G: [ -2  -2  -2 -24  -2]
J: [  3 -14  33   2 -13]
A: [-27   6  51  51  51]
T: [16 -3 17 20 16]
count A: [51] | 3
count T: [17] | 1
count G: [-3] | 0
count J: [1] | 0
count J: [3] | 1
count G: [-1] | 0
count G: [-2] | 4

N: [ -3  48  48 -14 -23 -29 -31   7  25 -23 -23  48 -23  22 -16]
W: [-16  23  30  16 -25 -17 -41 -13  -7 -10 -27  28 -76  -9 -16]
Q: [-17  43  48  -3 -46 -25 -31 -18  19  21 -24 -18 -92  16  20]
C: [-21  -7  22 -23  -7   0   4 -23 -39 -17 -19 -23 -23 -23  -7]
Z: [-17  43  -3  -3 -46  21 -31 -18  19  21 -63 -24 -69  48  21]
count N: [-23] | 4
count Z: [21] | 3
count C: [-23] | 5
count W: [-16] | 2
count W: [28] | 1
count C: [-22] | 0
count Z: [-3] | 2

nazub: [  3  54  32 -23  -1 -39 -16  22  -2 -12 -59 -14 -31 -41   8 -25 -39 -22
 -48 -39   3]
fadez: [ 43 -11 -48   1  55  36 -18 -45 -29 -20  43 -12  42 -20  17 -29  -9  -9
 -27 -34  35]
Kazul: [ 20  40 -24  -3  39  24 -22 -24 -32 -24  -5 -21   6  19 -24 -24   5   7
   0  12 -28]
vezof: [ 31  16 -21 -22  35 -11 -19  -7 -14 -19  38  -9  38 -19  -6 -25  39  28
  42 -18  -6]
nukiv: [ 23 -42  27 -32 -22 -55 -13  20   7  -7  53  29  33 -47  31 -36  37  33
  35 -34  25]
bopi: [ 21 -81  46   9 -24   5  16  14  25  18  30  58  16  17  58  14  21  19
  12  16  38]
Fosul: [ 14 -19 -27   6  32  36 -11 -21 -19 -15 -25  -9  -6  29  -8   8  -6  -4
 -17  18 -11]
nuso: [ 32  62 -48 -33  60 -20 -36 -19 -34 -36  28 -43  36 -33 -38 -40  34  24
  42 -31 -26]
zek: [  7  55  35 -45  -4 -77 -24  38   1 -18 -27 -16 -11 -81   8 -50 -17  -7
 -20 -69  37]
dafu: [ 43 -11 -48   1  55  36 -18 -45 -33 -20  43 -28  42  32 -20  -1  42  33
  44  24 -40]
count fadez: [-35] | 0
count Kazul: [-23] | 0
count Fosul: [-27] | 1
count nazub: [3] | 2

tovo: [ 30  50  97 -39  97 -39  97   8 -39  14]
totif: [ 96  17  84  -4 -54 -27  -4  40  36  28]
rofo: [-54  20 -79 -36  38 -12 -32 -60 -46 -24]
Gaf: [ 39  59  93  -7 -65 -33 -15  23   2  28]
count totif: [40] | 1
count tovo: [97] | 3

Sigeg: [ 24  24 -28 -28  24]
rem: [ 43  25 -13 -38  33]
tinar: [ -2 -12   3 -13  -7]
mik: [-25  12  36 -12   7]
vuno: [ -3  24  67 -22  13]
kaz: [ 47 -38  37  60   7]
gamuk: [-14  -6   4 -14  12]
Nubi: [-29 -89  18 -99 -61]
tifu: [ -6  -6 -13  -6 -13]
count rem: [-14] | 0
count Sigeg: [-28] | 2
count tifu: [-6] | 3
count tinar: [-2] | 1
count Sigeg: [25] | 0

giva: [ 14   6  -1  -1  13 -14  -2 -50  37  15 -16  82   0 -59  30 -23 -17 -81
 -48 -45  17]
Zukev: [ 32  17 -24   2  35 -24  -8 -63   7  35 -24  71 -18 -26 -19 -16 -24 -85
 -42   1  35]
tate: [ 18   8  -3   0  14 -13  -3 -52  33  18 -19  82  -4  -2  22 -22 -15  -3
 -19 -37  -3]
mafo: [ 34  19  -7   3  18   2 -25 -63   1  38 -24  66 -21  38 -27 -13  -3 -82
  -4   9  -3]
count mafo: [-4] | 1
count tate: [-3] | 4
count Zukev: [-24] | 4

Gifov: [ -2   1  -2   5  64 -18  14  27  17   4  -5 -32  22  15  17  14  29  11
 -12  44 -68 -12]
somis: [-53 -31  20   5  20 -15  74  -9  29  20   0  -2  58 -39  20  43  46  25
  -1  25 -38  20]
terel: [-34 -19  -8  20 -17  33  26 -20  12  31  15  35  16 -43  18   9  47  11
   1   6  35 -33]
supeg: [ -5  -3 -12  20 -36  20 -55 -25 -19  -7  11  25 -49 -11 -24 -24 -57 -32
  -5 -36  27  -5]
ludi: [-16  -4  -8  52  -2 -16 -16 -16  -7  43  25  53  -1 -12  17  12  12 -10
  12   5  12  12]
vil: [ 32  -3 -18  -1  13  -2 -45  12 -37   7   3  -3 -36   7 -25 -21 -30 -39
   1  -5 -19  -5]
Zas: [ -8 -12 -11 -68 -32 -33  17 -26  13 -45 -31 -54   7 -19  11   9  35   8
   4 -12  17 -13]
count ludi: [-1] | 1
count somis: [-10] | 0
count somis: [20] | 5
count terel: [6] | 1
count supeg: [-25] | 1
count ludi: [12] | 5

rig: [-30 -30  18 -15 -17   8  18  25  20   1   3  28 -18  18]
diti: [-10   5  18 -10 -10   7 -10  -6   4  -6   1   4  -6  -6]
Vefup: [  2  -1  31  -5 -11   8 -10   2  13   3   1  13 -18  -5]
viz: [  9 -21  47 -12 -15   8  -9  16  19   1   2  26 -19   4]
mobe: [ 29 -33  83  -9 -17   3   9  34   3   3   5  28  11  29]
Nad: [ 35 -33  85  -1 -15  27   9  34  -5  19  -9  25  11  29]
Tir: [ -9   6  -4  12  14  -3   8 -13  -9  -3   6   3   2  -7]
lurag: [ 10 -24  49 -13 -16   8  19  18  19   1   2  27 -19   7]
sud: [ -3   6  12   7  -3   6  -9  -9   0   2   1   3 -12  -7]
count mobe: [3] | 3
count rig: [18] | 3
count diti: [-10] | 4

V: [-17  -1 -11 -31  29 -23  25 -38 -20 -30  20  17  30 -29 -14 -18 -20  53]
K: [ 24  -1  -1 -15  29 -23  24 -38 -20  24  20 -15  -1 -29 -14  24 -29 -30]
X: [-17  -1 -11  -2  29  -2  24 -38 -20  -2  20  17  30 -29 -14 -18  11  -9]
count K: [-2] | 0
count K: [-1] | 3
count V: [20] | 1
count K: [-30] | 1
count K: [24] | 4

